These are the activations of a small neural network, seen along a few directions. Each row is one input.
Each table varies a few parts of the input and shows all the possible inputs, shuffled.
Descriptions start from the smaller parts, as in this example, which fits no table here: one of 3 separate values, together with either a single point or one of 11 places around a ring or (one of 4 places along a line, together with one of 5 places around a ring).
Shared parts are said once, and a part with two or three values counts as separate values.
In the rows, 128 means zero.

Other details of the inputs vary at random and push rows far along three fixed directions, the same in every table; ignore that.
To show where, the next rows are all for the same input, with only those details redrawn:
[154 116 173 141 125  95 158 125 121 129 123]
[106 178 104 130 198 134 117  77 152 114 173]
[128 136 102 113 107 139  24  80 124 112 108]
[177 127 209 195 109  77 176 130  97 125 139]
[150 171 158 202 131 107 102  89 105 109 164]
[130 118 156 103 175 102 203 127 151 136 136]
[129 149 136 138 159 117 129  97 135 120 148]
[124 171 136 155 184 117 146  91 139 117 173]

A family of inputs:
x1: [126 181 151 212 102 138  64  93 128 111 134]
x2: [ 91 149 123 129 201 156 220 134 167 163 167]
x3: [144 135  96 142  70 147  20 117  66 102  88]
x4: [135 150 118 125 150 120 132 105 144 116 169]
x5: [106  92 167  70 119 129 187 169 155 168  77]
x6: [115 138  88 101 161 178 111 130 176 118 125]
x7: [145  84 171  92 110 106 165 144 102 160 101]
x8: [130  80 143  87 115 131 196 159 175 153  71]
x9: [107 177 105 121 200 136 163 100 136 136 213]
x10: [125 157  80  93  96 147  37  93 111 121 131]
x11: [139 166 116 192  93 115  73  95 105  88 168]
x12: [151 143 174 161 143 132 229 176 126 140 142]
x13: [116 166 109 155 156 115 157 104 139 100 186]
x14: [110 109  93  39 151 135 116 102 163 131  90]
x15: [159 116 170 173 160 119 214 178 152 142 149]
x16: [ 80 154 103 102 211 124 224 138 139 118 172]
x17: [ 85 169  99 113 190 163 186 124 174 151 149]
x18: [ 79  95  87  50 172 141 161 144 137 131 129]
x19: [155 120 163 183  80  83 138 157  78 134 158]
x20: [166 130 192 219  88 109 186 144 123 134 120]
x21: [158 103 180 207 111  72 171 163  93 113 148]
x22: [142 116 113 144  56 119  46 114 106  99 122]
x23: [ 89  82  88  57 173 135 156 134 159 116 124]
x24: [159  50 145 103 102 115 141 160 109 122  77]
x25: [ 97 118  94  30 154 144 112 115 144 147 101]
x26: [135 185 105 186 145 170  92 107 143 101 155]
x27: [131 140 206 169 114 108 206 157 122 153 120]
x28: [131 120 117  96 113 169 117 160 136 138 100]
x29: [ 74 190 110 149 197 152 117 110 162 152 173]
x30: [144 174 154 201 134 104  98 107  84 138 173]
x31: [133  87 172 108  81 121 145 148 152 144  59]
x32: [118  97 103 111 102 165  79 118 160 142  89]
x33: [130 119  79 106 120 147  55 111 120  95  91]
x34: [135 135 155 151 170 109 166 103 131 131 162]
x35: [140  81 141 113  78 138 127 149 153 145  66]
x36: [138 147 121 197  96 119  68  95 100  97 179]
x37: [124  80 132  91  83 114 130 165  96 123  88]
x38: [157  93 156 126  37  95 133 157  79 128  99]
x39: [108 122  80  48 137 185 120 148 160 140  89]
x40: [132 151  97 101  97 137  70 101 107 126 132]
x41: [153 159 130 213 116 164  70 113 119 107 156]
x42: [113 112 112  51 169 123 157 111 166 134 105]
x43: [ 96 125  58  75 164 172  69 114 119 119 122]
x44: [165  74 154  97 104  87 158 156 135 147 116]
x45: [144  59 127  44 109 117 144 138 149 143 100]
x46: [130 120 111 138  66 129  56 118  83 120 139]
x47: [121 109 139 135 169 125 204 154 181 161 130]
x48: [121  67 132  71 126 102 195 164 141 116  88]
x49: [158 128 166 132 102  99 166 144  99 139 148]
x50: [124  81 167 102  62 138 100 151 120 163  63]
x51: [ 99 155 105 134 151 126 140 127 108 107 154]
x52: [105 136 108 140 109 151  19 104 155 134 103]
x53: [108 175 119 134 211 125 156  87 156 119 180]
x54: [130 137 163 165 120 131 188 153 130 155 128]
x55: [150 169 147 216 119 160 107 133  96 125 168]
x56: [158 176 139 191 119 109 115  91 111 104 179]
x57: [134  64 144 104  86  95 139 183  93 139  90]
x58: [ 99 190 149 172 152 141 147 113 136 139 153]
x59: [114 126 112 105 101 159 124 135 142 153  88]
x60: [ 98 142  55  72 158 166  75 114 122 111 110]
x61: [137 143  86 106  95 138  35  85 130 106 125]
x62: [165 108 167 164 134  96 203 155 106 109 119]
x63: [112 113  92  77  87 134  82 131 115 123 118]
x64: [143 162 114 202 129 128  61 125  70 112 155]
x65: [124 135 132 157  60 151   7 102 130 118  84]
x66: [138 110 103 143  77 112  44 120 114 113 132]
x67: [173 133 169 192  97 131 150 153 123 115 121]
x68: [153  62 124 102 114 112 116 162 119 126  79]
x69: [106 170  99 136 211 125 114  85 157 129 181]
x70: [ 88  92  74  49 151 140 115 130 158 107 104]
x71: [ 91 168  93 144 201 127 168 106 147  91 181]
x72: [172 128 172 172  89  85 135 147  82 146 157]
x73: [ 91 113  70  33 124 140 118 130 143 129 115]
x74: [100 185  81 142 206 177 123 131 159 138 183]
x75: [127  89 132  38 110 119 147 138 124 155  69]
x76: [ 81 143 141 120 219 142 209 119 196 147 162]
x77: [157  86 167 157  49 121 117 172 107 170  77]
x78: [145 102 166  88 104 101 168 144 107 151  89]
x79: [171 126 187 199 110  95 181 167  62 119 136]
x80: [132 124  92 128 127 144  62 115 116  95 109]
Q: Changing only one part turns x61 into x33. The same change can be made to x72. Which row results?
A: x64
Q: Changing only one part turns x13 into x20. The same change can be made to x19. Which row results?
A: x77
Q: Changing only one part turns x46 into x18. The same change can be made to x63. Which row results?
A: x37
Q: What is each input in this table made of?
A: one of 2 separate values, together with one of 5 places along a line, together with one of 8 places around a ring
Q: Change only the choice among 2 separate values in x23. List by row number the other rows that result.
A: x18
Q: Change only the place on the line of 5 in x61. List by row number the other rows that result.
A: x4, x44, x45, x56
Q: Start at x27 and move only the place on the ring of 8, one step at a time. The first step leads to x17. Which rows follow, in order?
A: x12, x60, x51, x73, x10, x78
Q: Change only the choice among 2 separate values in x26. List by row number the other rows that result.
A: x39

A family of inputs:
x81: [112 135 132 104 153 138 142 121 152 145 124]
x82: [105 162 113 126 162 148 120 104 146 132 141]
x83: [115 141 100 114 159 132 112  99 153 113 154]
x84: [143 108 151 132 103 106 159 153  98 140 136]
x85: [112 123  69  72 109 154  39 110 104 116 105]
x86: [138 103 115 110  67 123  59 130 100 122 100]
x87: [117 116 143  93 142 132 169 138 153 149 112]
x88: [132 145 130 194 123 141 100 123 128 121 147]
x89: [133 160 127 169 130 121 114 117  87 112 165]
x90: [145 106 152 135 104  99 158 149 108 135 132]
x91: [142 138 146 168 112 132 131 142 125 133 130]
x92: [138 143 151 162 112 130 136 129 115 127 124]
x93: [146 110 151 129 110 106 160 152  88 130 128]
x94: [119 123 115 102 149 117 141 126 133 122 138]
x95: [140 149 133 178 126 113 109 102 122 112 166]
x96: [111 151  96 118 166 129 121 109 127 113 156]
x97: [147 106 155 135 108  94 156 146 112 128 128]
x98: [113 117 138  96 136 131 170 143 157 150 114]
x99: [109 150  90 107 162 135 118 111 119 116 151]
x100: [136 131 144 179 125 133 142 140 133 130 140]
x101: [137 163 132 182 123 140 105 118 112 118 138]
x102: [140 127 102 130  77 129  28 106  87 104 105]
x103: [143 120 167 143 107 117 161 142 118 137 106]
x104: [114 143  96 112 165 130 113 102 139 110 149]
x105: [119 119 116 124 157 145 141 136 147 122 117]
x106: [107 145  92 113 156 131 114 110 138 124 158]
x107: [143 125 142 156 114 104 129 124 115 123 145]
x108: [133 141 147 160 111 132 137 137 128 135 132]
x109: [148 148 133 171 128 116 102  97 111  99 150]
x110: [119 111 125  87 158 112 181 143 138 131 135]
x111: [126 119 117 105 152 118 142 117 141 115 133]
x112: [121 124 119 109 154 116 149 123 146 124 146]
x113: [152  73 134 101  57 111  80 135 114 129  81]
x114: [120 110 131 108 150 137 176 156 160 142 120]
x115: [109 107  98  72  92 159  73 128 149 140  80]
x116: [139 133 139 150 111 109 132 135  99 125 148]
x117: [135 149 127 167 125 113 103 109 113 111 159]
x118: [139 142 161 159 119 122 129 121 117 137 124]
x119: [119 121 114  98 154 119 144 124 140 121 137]
x120: [146 118 177 142 110 110 152 139 128 153 114]
x121: [104 159 105 125 150 155 115 111 144 126 137]
x122: [116 126 117 115 153 148 144 140 154 132 125]
x123: [109 145  98 136 161 158 111 120 147 117 135]
x124: [135 160 125 170 130 118 114 115  90 112 164]
x125: [112 149  93 113 159 132 113 109 120 112 149]
x126: [116 145  96 115 162 128 111 102 130 108 146]
x127: [122 119 117 100 154 120 144 118 148 118 137]
x128: [145  79 129  95  53 120  84 148  94 137  87]
x129: [134 146 158 165 117 125 142 129 123 133 134]
x130: [134 141 159 155 118 123 131 124 128 143 131]
x131: [109 162 118 124 169 143 115 100 147 136 140]
x132: [105 150  93 106 158 139 116 116 122 120 158]
x133: [144 138 147 167 116 133 131 141 121 129 128]
x134: [122 124 112 102 153 116 143 123 128 118 132]
x135: [140 123 168 147 108 121 170 149 125 139 119]
x136: [140 125 146 174 121 132 129 141 125 121 127]
x137: [146 105 154 149 120 125 162 155 124 127 106]
x138: [142 104 155 151 113 125 160 160 134 135 114]
x139: [119 113 130 100 138 137 170 153 156 147 114]
x140: [142 102 122 135  63 148  55 137 122 133  85]
x141: [144 142 162 157 124 119 127 118 116 137 122]
x142: [120 111 125  86 150 115 180 147 128 135 135]
x143: [105 159 104 126 149 157 114 116 148 127 140]
x144: [120 118 131 102 151 136 180 150 149 141 114]
x145: [127 113 128  99 148 139 171 151 147 138 105]
x146: [120 108 123  80 144 121 171 150 121 137 131]
x147: [121 120 149  95 156 125 172 134 155 154 116]
x148: [149 106 154 133 113  94 158 143 105 123 122]
x149: [135 153 127 169 119 114 101 114 103 113 161]
x150: [133 165 143 176 123 134 103 104 113 124 138]
x151: [109 154  95 114 165 136 124 112 115 115 158]
x152: [124  79 101  59 105 155  97 148 146 134  58]
x153: [112 126 110  95 147 127 147 135 127 132 146]
x154: [127  99 129  89 144 110 167 134 153 129 126]
x155: [136 161 129 179 129 143 107 123 118 119 140]
x156: [119 145 103 121 167 130 120  96 144 107 153]
x157: [132 165 134 180 118 140 106 117 114 120 141]
x158: [147 108 152 132 111  98 159 148  98 125 124]
x159: [139 146 150 166 121 129 145 133 116 126 129]
x160: [139 126 139 150 117 104 133 127 114 125 146]
x161: [115 118 117 126 150 145 139 141 156 130 125]
x162: [118 101  91  78  98 163  70 135 151 143  80]
x163: [153 103 155 130 121  96 161 137 113 119 120]
x164: [137 116 162 142 101 123 164 148 132 148 118]
x165: [100 129  82  85 101 167  41 104 151 138  95]
x166: [129 162 134 183 111 141 105 118 124 130 148]
x167: [140 139 162 161 116 120 126 121 128 149 132]
x168: [131  99 132  87 147 113 167 131 151 125 123]
x169: [122 122 114 103 152 117 142 122 133 118 133]
x170: [106 150  94 112 151 139 112 118 120 125 161]
x171: [144 111 153 137 110 100 168 150 105 138 140]
x172: [121  99 127 107 153 137 168 153 153 132 106]
x173: [132 100 127  87 151 111 170 130 143 121 118]
x174: [134 155 129 182 130 142 106 123 119 116 141]
x175: [104 160 101 134 160 156 124 117 156 136 152]
x176: [141 149 132 170 124 114 100 106 110 106 157]
x177: [154  71 134  98  62 114  84 130 125 127  81]
x178: [136 143 154 162 113 126 134 127 117 131 125]
x179: [121 102 129 106 147 140 168 155 156 135 110]
x180: [104 130  88  86 100 164  34 102 146 136  93]
x181: [140 132 141 150 115 108 131 132  99 118 144]
x182: [107 160 104 131 159 156 121 118 149 128 145]
x183: [115 136 130 103 157 137 144 117 146 141 118]
x184: [142  88 147 108  51 131  81 137 123 151  68]
x185: [143  92 152 110  62 128  87 135 124 154  74]
Q: What is each input in this table made of?
A: one of 5 places along a line, together with either one of 10 places along a line or one of 11 places along a line
Q: Changing only the place on the line of 5 turns x102 into x96. The same change can be made to x134. Which row results?
A: x148
Q: Change only the place on the line of 10 in x154. List by row number the other rows that result.
A: x83, x86, x97, x112, x116, x117, x149, x153, x170
Q: Change only the place on the line of 5 in x135. List by row number the other rows that result.
A: x92, x115, x121, x164

A family of inputs:
x186: [128 156 150 185 202 119 223 133 182 143 190]
x187: [159  94 188 120 102  86 163 133 101 144 104]
x188: [153  76 188 136 121 105 219 174 161 152 109]
x189: [120 137 111 120 139 120 137 135 112 127 162]
x190: [131 166 144 156 155 107 101  89 108 127 155]
x191: [155 137 152 194  77 140  84 136  97 117  99]
x192: [ 69 149  86  71 181 173 117 111 187 146 136]
x193: [110 107  98  52 117 126 125 122 142 129 114]
x194: [ 92 149  68  54 168 149  79  77 152 126 131]
x195: [152  72 153  98  63  97 150 163  94 138  98]
x196: [117  80 106  24  87 120 103 131 139 133  76]
x197: [155  82 202 152 125 102 238 178 151 148 116]
x198: [165  71 188 108 128  75 188 155 120 137  86]
x199: [ 80 132  59  48 189 146 132 129 145 137 154]
x200: [125 186 140 224 159 138 141 117 126 116 164]
x201: [132 105 102 112 112 123 100 142 111 108 123]
x202: [102 161  83 104 203 136 140  87 160 106 168]
x203: [104 162 139 134 183 141 207 141 149 150 148]
x204: [118  95 113  39  92 167 109 157 134 151  48]
x205: [138 166 128 213 162 114 142 126  89 101 201]
x206: [140 168 117 207 127 121  96 105  92  89 187]
x207: [122  93 112  84  62 160  37 124 145 149  71]
x208: [128 161 106 159  85 121  56 101  91 105 151]
x209: [119 170 122 180  94 153  53 108 108 130 122]
x210: [167 108 183 202  61 122 117 148 100 126  97]
x211: [127 158 147 159 191  96 220 121 142 104 191]
x212: [108 158  67  95 111 155   5  62 123 112 129]
x213: [100 180  74 138 169 184  78 103 146 111 136]
x214: [162  79 167 129  94  82 202 169 110 119 113]
x215: [155 121 162 178  43 126  55 130 115 144 104]
x216: [133  93 104  91  47 152  14 121 148 157  68]
x217: [127  95 129  66 138 156 179 168 149 137  71]
x218: [101 149  94  87 222 131 175  96 168 114 160]
x219: [132  75 136  54 151 108 165 134 148 132  87]
x220: [153 112 143 157  91 106 110 154  65 134 137]
x221: [127 216 138 224 145 153 112 104 102 122 177]
x222: [125  79 115  83 169 117 189 171 123 134 130]
x223: [164 123 187 219  67 118 109 143 104 120 114]
x224: [ 96 130  78  69 183 131 159 115 168 108 148]
x225: [128 167 141 194 106 148  88 107 113 135 144]
Q: Changing only one part turns x199 into x205. The same change can be made to x220. Which row results?
A: x222
Q: Changing only one part turns x188 into x215. The same change can be made to x224. Which row results?
A: x193
Q: What is each input in this table made of?
A: one of 2 separate values, together with either one of 9 places along a line or one of 11 places along a line

A family of inputs:
x226: [133 138 116 134 100 145  74 122 107 121 112]
x227: [109 149  87 101 143 160  85 112 132 124 125]
x228: [129  99 111  97 110 130  88 129 124 123  97]
x229: [101 120 109  60 168 144 139 104 185 149 120]
x230: [140 102 173 118 125 104 187 151 139 150  97]
x231: [137 119 122 125  80 132  46 102 139 119  99]
x232: [124  99 136  91 116 139 109 122 152 147  83]
x233: [124 177 108 184 152 135  73  92 110 105 172]
x234: [144 105 161 122 114 116 187 160 118 135 107]
x235: [137 110 141 127  89 126 120 151 108 143 109]
x236: [ 94 146 105 115 174 154 146 124 183 136 144]
x237: [135 135 118 135  85 124  63 101 105 114 123]
x238: [ 91 120 103  72 165 164 141 125 186 157 116]
x239: [147  85 146  95 112 101 156 146 126 135 110]
x240: [135 194 146 225 143 118 107  98  91 107 187]
x241: [161 130 161 170  70 101  91 119  85 120 129]
x242: [130 131 122 145  83 138  76 131 105 127 118]
x243: [114 174 101 174 156 145  98 112 124 119 179]
x244: [146 104 149 108  96 104 129 133 111 137 111]
x245: [105 156 114 109 198 141 188 130 149 135 158]
x246: [158 116 153 161  96 119 133 147 103 119 116]
x247: [122 108 112 109 118 137 123 145 134 131 118]
x248: [ 94 114  78  27 162 142 118 113 163 137 117]
x249: [101 151  68 112 105 171  12 101 122 121 122]
x250: [128  95 124 100 119 129 144 157 133 141 112]
x251: [152 108 171 148 107 122 164 151 140 134 100]
x252: [140 121 120 140  97 138  94 130 112 113 109]
x253: [111 155 146 147 182 126 211 141 161 151 161]
x254: [146 114 163 146 101 105 143 141 101 127 114]
x255: [144 103 151 149  97 115 157 159 114 131 121]
x256: [112 166 125 130 179 123 157 101 160 136 163]
x257: [148 124 150 144  87 132 106 135 121 137  90]
x258: [135  93 129  85 126 109 149 138 137 132 117]
x259: [113 177  96 148 139 137  68  80 121 107 167]
x260: [110 147 108 113 201 139 186 132 153 130 160]
x261: [118 113 120  98 120 137 132 146 130 144 115]
x262: [155 118 153 177  84 108 105 130  92 111 118]
x263: [138 108 157 139  97 115 169 160 113 139 117]
x264: [134 162 137 177 159 107 152 108 122 111 186]
x265: [150 104 157 151 103 104 143 143 106 121 115]
x266: [128 180 136 190 151 132 147 116 112 112 170]
x267: [120 164 123 150 159 139 147 122 126 120 156]
x268: [124 155 158 155 184 137 203 126 160 144 155]
x269: [120 154 131 172 164 125 178 136 132 124 178]
x270: [131 117  98 110  92 131  50 104 120 111 113]
x271: [ 88 113  79  34 170 150 118 120 159 137 106]
x272: [114 147  78 124 131 161  61 106 130 108 126]
x273: [151  97 161 136 116 101 161 151 111 131 114]
x274: [155  93 161 119 113  92 171 148 118 136 123]
x275: [135 108 107 109  88 125  68 112 119 113 108]
x276: [144 101 167 121 117 102 173 152 111 141 110]
x277: [116 105 125  83 136 125 151 137 136 133 105]
x278: [144  97 165 104 117  93 191 149 124 139 119]
x279: [119 169 105 157 173 145 128 114 132 113 169]
x280: [ 81 115  70  41 156 162 124 133 166 140 111]
x281: [152 115 150 170  85 118 117 150 100 127 127]
x282: [115 105 124  83 135 124 153 136 136 132 104]
x283: [133 169 135 199 154 118 125 108 109 105 177]
x284: [125 163 153 184 168 121 160 113 149 120 162]
x285: [138 125 112 129 111 142  87 128 115 119 113]
Q: What is each input in this table made of?
A: one of 4 places along a line, together with either one of 3 separate values or (one of 2 separate values, together with one of 6 places along a line)
Q: Changing only the place on the line of 4 turns x250 into x273. The same change can be made to x236. Which row results?
A: x284
Q: Changing only the place on the line of 4 turns x260 into x233. The same change can be made to x246. Which row results?
A: x283
Q: Change only the choice among 2 separate values in x271. List by row number the other rows that result.
A: x273
Q: Change only the place on the line of 4 in x271. List by row number the other rows that result.
A: x227, x248, x261
Q: Change only the choice among 3 separate values in x232. List by row number the other rows that result.
A: x230, x284
